A small network was shown many inputs. Here are its activations along a few directions, one row for each input.
In each table, some parts of the input vary, and every possible input appears once, in random order.
A made-up example of a description, with smaller parts first: one of 4 places along a line, together with either a single point or one of 9 places along a line or (one of 2 separate values, together with one of 5 places around a ring).
Shared parts are said once, and a part with two or three values counts as separate values.

Other details of the inputs shift rows strongly along two fixed directions, in all tables alike. That doesn't count.

Rows:
r1: [-12 -13  -9  -9 -49  12   6 -10  -9  -1  20]
r2: [ 17  12  16 -22  24  23 -13  -3  16  15   9]
r3: [-11 -22 -14   0 -42  17   6  -2   2  17  16]
r4: [ -6  -2   1  15  12 -21   8   8 -12 -21 -16]
r5: [  2   1  -4  15   7 -10  27  27  -4 -13  -9]
r6: [  3  -4  -1  27   8 -18   4  17   0  -8 -16]
r7: [ -1  -9   4  16  11 -18   6  18  -1  -9 -28]
r8: [ -3  15  -4  14  -1 -24   9   6  -7 -21 -21]
r9: [ 9  6  4  1 25  1  7 11  1 -6 -3]
r10: [  6  -1   1  -5  -1  17 -11  -7   9  15  13]
r11: [ -5  -8  -1  15  15 -17   9  15  -9 -12 -21]
r12: [  7  10   9  10  24  -8 -10   6   5   3 -12]
r13: [-16 -22  -6  -7 -41   7  -9 -19 -11  -3  13]
r14: [ 11  27  12 -26  19  21   0  -5   6   5  24]
r15: [  4  10   8   0  23  -7   1   3  -4 -14  -1]
r16: [-11 -22 -12   3 -40  11  -4 -16  -3   7  17]
r17: [ 22  13   6 -19  27   2 -22 -13   9  22  19]
r18: [  8  32   8 -17  18  11 -18 -19  13  16   8]
r19: [  8  20  11 -27  23  18 -14  -9  18  21  -3]
r20: [  6   7   1  20   0 -20  10  11  -9 -27 -10]
r21: [-19 -22  -5  -8 -40   5 -12 -22 -13  -1   7]
r22: [-19 -35 -11 -10 -28  14  -1 -10  -8   8   9]
r23: [ 17  32  13 -14  13  19  -7  -7  12  12  24]
r24: [-10 -10  -4  20 -13 -15  -2  -2  -7  -7  -9]
r25: [ -7   1  -9  11  12 -16  16  14  -3  -9 -24]
r26: [ 15  -5  -8  17   8 -27  16  19  -4  -8  -4]
r27: [ 11  20  12 -23  25  18 -10 -12   4   3  20]
r28: [ -8   7  -8  11   8 -21  15   8  -6 -17 -19]
r29: [  6   0   1  16   2 -11  24  30   4 -10 -16]
r30: [ 13  22  16 -13  20  13 -22 -15   9  11  17]
r31: [-16 -37  -7  -9 -33  14  -5  -7   0  12   3]
r32: [-20 -22 -19  -2 -37  10  -5 -15   4  20   0]
Each input here is: either one of 2 separate values or (one of 5 places along a line, together with one of 6 places around a ring).
- Change only the place on the line of 5 in r18. List by row number the other rows that result. => r16, r23, r24, r30

Rows:
r33: [ 17  12  23 -13  12  30 -20  -4  17  22  27]
r34: [  7  -6  -9   4 -22 -12  -7  -4   8  19   1]
r35: [ 12   3  22 -17  23   8 -47 -31   1  13  16]
r36: [  9 -12  -4   6  10  -1   2   8  -3   9  18]
r37: [  4 -45 -12   6 -36  -1  11  13  -6  -2  11]
r38: [ 16  36   7   8  48 -31   9  25  14  -3 -44]
r39: [ -9 -24 -15  28 -43   1  -2   2   3   8  -2]
r40: [-13 -44 -12  -7 -25   4  21  16  -6  -5 -13]
r41: [-26 -33  -5  10 -29   9  15  13   0   1 -16]
r42: [-26 -23 -16  15 -32   6   8   5   3   6 -26]
r43: [-17 -16 -16 -20  -3  18  -4 -18   9  25   3]
r44: [ -4   4  21 -30  35  14 -38 -28   2  11  -8]
r45: [ 11  38  20  20  22 -12  19  24  -2 -33  -7]
r46: [  1  15   3 -31   4  25  -2 -20  -8   6  39]
r47: [ -5 -10  -8  20  30 -21  27  32  -9 -13 -28]
r48: [-20  -4 -15  16 -51   3  10  -7  -8 -13   1]
r49: [ 18  49   2  18  47 -29  18  12  -1 -28  -9]
r50: [ 13  11  12 -40  -7  28   0 -14  -3  -3  33]
r51: [ -9   7   8  -3   0 -13 -20 -20 -18 -25   1]
r52: [ 11  41   7 -33  -2   9 -13 -24   8  11  17]
r53: [ 11  -2 -14  40  18 -35  14  20   1  -9 -13]
- Describe the family of inputs behind these rows. => one of 3 separate values, together with either a single point or one of 6 places around a ring
- Changing only the choice among 3 separate values turns r36 into r46. The same change can be made to r35. Which row results? => r51
- List by row number the other rows that have the choice among 3 separate values in common with r40. => r38, r41, r42, r43, r44, r47
- Change only the choice among 3 separate values in r41. List by row number the other rows that result. => r33, r45

Rows:
r54: [-10  -6  -4   3 -38   3 -16 -14 -11   8  24]
r55: [ -4 -10  -8  -9 -25  -4  -1 -12   5  15  -3]
r56: [-10  -6   4  -5  -7   9  18   8  -1  -2   2]
r57: [-15 -24 -16 -14 -19   9  -1 -15 -11   6  15]
r58: [ 12  -9   2  20  11 -36   7  24  -2 -11 -20]
r59: [-20 -22 -15  -1 -20  22   1  -4  11  25   3]
r60: [ -3  -1  -9  22  -1  -4  18  21   5   3 -22]
r61: [  4   6   5  38   6 -22   8   5  -4 -33  -9]
r62: [-10  -9 -10  -3   2  -1  -3  -6 -12 -10   0]
r63: [ -4 -16 -11   3 -29   7  -8 -27  -4  -4  26]
r64: [ -1  -4  -5  20  18  -7  24  30  -7 -22 -17]
r65: [  5 -19   1  -2  -6  -5  -1  12   5   6   0]
r66: [-16 -16  -8 -11 -11   0   4 -11  -7   5  13]
r67: [ -4   2  -4   5  -4 -21  12   6 -14 -21 -16]
r68: [  6  20   0  -9  33   2 -14 -10  15  24   3]
r69: [-19 -13 -17   2 -10   1 -12 -16   4  16  -3]
r70: [  0  -1  -5   5  -4 -15  25  17  -8 -14 -11]
r71: [  2   3 -14  -5 -31   2   3 -13  -3   1  16]
r72: [-15 -12 -18  -4 -27   8 -11 -20   0  19  -1]
r73: [ 19  34  15 -21  33  -5   2  -1   1  -1   2]
r74: [27 28 16  5 32 14  2  4 15 -5 18]
r75: [  0 -21  -8  -7 -20   0  -6  -7   5   7   6]
r76: [ -2 -35  -9  -4 -17   5 -10 -14  -8  22  10]
r77: [  4 -27  -8  17   1 -10   7  13  -6   5  -8]
r78: [ -4  12   8 -24  22  10 -14 -17   0   4  14]
r79: [  5   3   1  22   3 -15  23  28   9  -9 -31]
r80: [ -6 -35  -9  -3 -17   7 -18 -17 -10  16   6]
r81: [-21  -7   6  -1  -1   1  -2  -8  -8 -10  -4]
r82: [  1  -4   7  26   8 -21   1  17   2 -26 -30]
r83: [  4   5  -8  15  11 -26  11  15 -16 -29 -21]
r84: [-16 -17  -7 -11 -11   8   9  -3  -3   5  14]
r85: [ 19  33  16  -4  13  -1 -15  -3   1  13  25]
r86: [  2   5   5  29 -12  -8  13  27  -5  -7   2]
r87: [ -4  -4 -17  16  -9 -17   8   3   0   8 -16]
r88: [  0  28  13   2  42   4 -19  -6  15   9 -13]
r89: [  7   4  -4  20   5 -26  20  23   7  -9 -27]
r90: [ -2   5   2  18   9 -19   9  15 -16 -31 -27]
r91: [  0 -18 -11   2 -29  12   4 -16   2   3  31]
r92: [ -1   9  13 -22  20  27   1  -1   8  10  16]
r93: [-14  -9   2  -5 -26   5  -9 -15   5   6 -13]
r94: [ 12   3  14 -22  15   6 -28 -10   8  12   7]
r95: [-15 -15 -17   0 -10   7   0  -4   9  22   3]
r96: [  6 -13  -6  15  -1 -15  11  21   6 -11 -13]
r97: [ -2 -28   3  -6 -19  13  -2   9   7  12   3]
r98: [-17 -10  -3 -13 -17   0   0 -16  -9  -2   6]
r99: [ 12  13   3 -28  15  19  -4  -4   1   8  16]
r100: [  0  21  19 -27   8  17 -12 -17  -2   0   3]
r101: [ 13  31  17 -17  38  -7   2  -2   3   1   6]
r102: [  1  21   0  27  -3 -21  11  12  -6 -32 -20]
r103: [  0 -17 -11   2 -30   5  -1 -23  -2   3  30]
r104: [  9  -7   1  24   8 -12  17  33   8 -17 -23]
r105: [ 19   2  16  -8  33  22 -10   6   9  19   4]
r106: [ -8 -16 -14   7  -1  -5  16  12 -10 -11  -3]
r107: [-16  -9  -1   0   0   6  -4  -6 -12 -13  -6]
r108: [ -8 -26  -9 -10 -28   7 -15 -15   2   4   5]
r109: [  3   6   3  14   5 -12  31  30  -6 -21 -21]
r110: [-14 -31   6  -8 -28   8 -20 -12  -1   7   0]
r111: [-15  -3  -7  21 -10  -8   0   0  -1  -1 -26]
r112: [  8  18   8 -22   8   7 -19 -18  13  15  -1]
r113: [ 17  28   1 -19   2  18  -3  -8  11   6  22]
r114: [ 23  46   7  -7  24  -2  -9  -6   5 -11   5]
r115: [ 17  12  24   0  44   5 -23  -3   2   6  -9]
r116: [-13 -13  -4 -14 -17   6  12  -4  -3   5  12]
r117: [ 20  34   9 -12  11  23   1   3  13   1  14]
r118: [ -5  -6 -17  16  -9  -9  13  11   3   8 -14]
r119: [ 17  22   6 -24  25   5  -7  -6  -2   3  10]
r120: [ 13  42  29   7  23   0 -21   1   0  -2   9]
r121: [ 11  13   9 -26  13  30  -2   1   3   7  12]
r122: [  0   1  -3  23 -20 -14   8  17  -7  -3  11]
r123: [ -2  24  25 -19  25   9 -10 -13   2  -2   2]
- Describe the family of inputs behind these rows. => one of 5 places along a line, together with either one of 3 separate values or one of 5 places around a ring or one of 6 places along a line
- Changing only the place on the line of 5 turns r121 into r99. The same change can be made to r59. Which row results? => r95
- Change only the place on the line of 6 in r104. List by row number the other rows that result. => r59, r60, r79, r97, r105
- Change only the choice among 3 separate values in r63. List by row number the other rows that result. => r54, r114
- Change only the choice among 3 separate values in r122. List by row number the other rows that result. => r91, r113
- Change only the place on the ring of 5 in r107. List by row number the other rows that result. => r81, r90, r100, r123
- Start at r67 and move only the place on the ring of 5, one step at a time. The first step leads to r98. Which rows follow, in order? => r78, r62, r83

Rows:
r124: [-12 -20 -15 -11 -37  15   4  -8   6  21   4]
r125: [-13  -2   3 -25  -9  21 -11 -25  -4  -1  12]
r126: [ 10  16  13 -21  38   4 -11  -6   3   0  -5]
r127: [ 11  14  22  -2  44   5 -23   1  10  12  -3]
r128: [ 14  26  15 -18  43  18   3   8  10   0  -3]
r129: [ -7 -37 -16   6 -24 -10  20  16 -11  -7  -6]
r130: [  5   2  -2  16   9 -22  29  23  -8 -29 -13]
r131: [-19 -29 -15 -12 -24  16   6  -6   1  23   9]
r132: [  3  39  12  -7  25   4  -9 -12  -3  -8   8]
r133: [  5  22  15 -18  41  10 -11  -5   4  -4  -9]
r134: [ -4 -18 -18  16 -41 -16  17  11  -5  -5  -2]
r135: [  4  -8  -7  21  18 -25  21  31  -1  -3 -19]
r136: [ -6 -26 -10 -17 -33  11   7  -7  -7   2  21]
r137: [  3 -12   8  26  17 -21   2  19  -8 -22 -25]
r138: [  9  20   5   0  14 -15  -6  -5 -10  -8   9]
r139: [ -6   7  -1 -19 -19  11 -16 -26   4  12  10]
r140: [  9   5   6 -23  20  16   2   1   5   7   6]
r141: [  7   5  13  -5   5  11 -26 -11  12  16  -1]
r142: [  3   2  -5  -6 -16   2   6  -2  -7   2  24]
r143: [ -3 -18   5  -9  -4  25 -11  -2   9  26  16]
r144: [-12 -15   0   3 -33   8 -14 -19 -13   0  21]
r145: [ 12  40  14 -11  31  -3  -9 -11  -3  -5  11]
r146: [  7  10  -4  24   1 -37   7  13  -5 -19 -21]
r147: [  5  16  11 -22  20   5 -10 -14  -2  -7   6]
r148: [  1 -18   1  22 -13  -9  17  20  -8 -23  -3]
r149: [ -1  -6  -3 -19 -13   7 -20 -19   6  23   4]
r150: [ 15  16  24  -8  28   5 -19  -6   1 -10   7]
r151: [ -6  11  -3  25  11 -23   8  15   2 -15 -38]
r152: [-14 -14 -18  17 -36 -11  26   6 -16 -13   6]
r153: [  2 -16  -3  29 -16 -11  11  23   5  -3 -17]
r154: [-12 -34 -14   8 -16 -20   6   5 -15 -11 -16]
r155: [  2   3   8   7 -13   0 -17  -9   3   0   2]
r156: [13 11 11 10 -4  4 -2  8 10  0  6]
r157: [  5   4   8  -7 -13  21  -8  -8  -1   7  33]
r158: [  3  -3  -2  15   8 -33  11  12 -15 -29 -16]
r159: [ -8  -1  -6  25  18 -14  25  29   1  -8 -26]
r160: [ -6  12  -1 -15 -20  26  -2 -12  11  12  13]
r161: [10 -9 11  0 11 10  0 13  3 -1  2]
r162: [-20  -8 -12  -6 -38  19  10 -12  -9   2  22]
r163: [ 12  17  13 -13  45  -4 -17  -2   7  15  -3]
r164: [ 11 -10 -18  -1  -6  16 -10 -18  11  24  33]
r165: [-25 -30 -13 -12 -22   8  -7 -18  -4  20   1]
r166: [ -2   7  -7  25   2 -14  22  26   5 -10 -30]
r167: [ -7  -2  -3 -20 -13  13 -17 -23   8  22   1]
r168: [-15 -16  -7 -15 -29  22  10  -9  -5  -3  14]
r169: [ -5 -26 -18  16 -33 -14  17  14   0   4 -12]
r170: [-10   6  -1  26  31 -24  11  20  -2 -13 -35]
r171: [ 8 19  1 -2 -3  1  7  3  8  1  2]
r172: [ 15   5 -12  17  22 -11 -15 -12   6   6   8]
r173: [  8  44  15  -9  26   5 -14  -9  11  -2  -6]
- Describe the family of inputs behind these rows. => one of 2 separate values, together with either a single point or (one of 4 places along a line, together with one of 6 places around a ring)
- Changing only the choice among 2 separate values turns r145 into r152. The same change can be made to r127. Which row results? => r143
- Changing only the choice among 2 separate values turns r155 into r156. The same change can be made to r149. Which row results? => r169
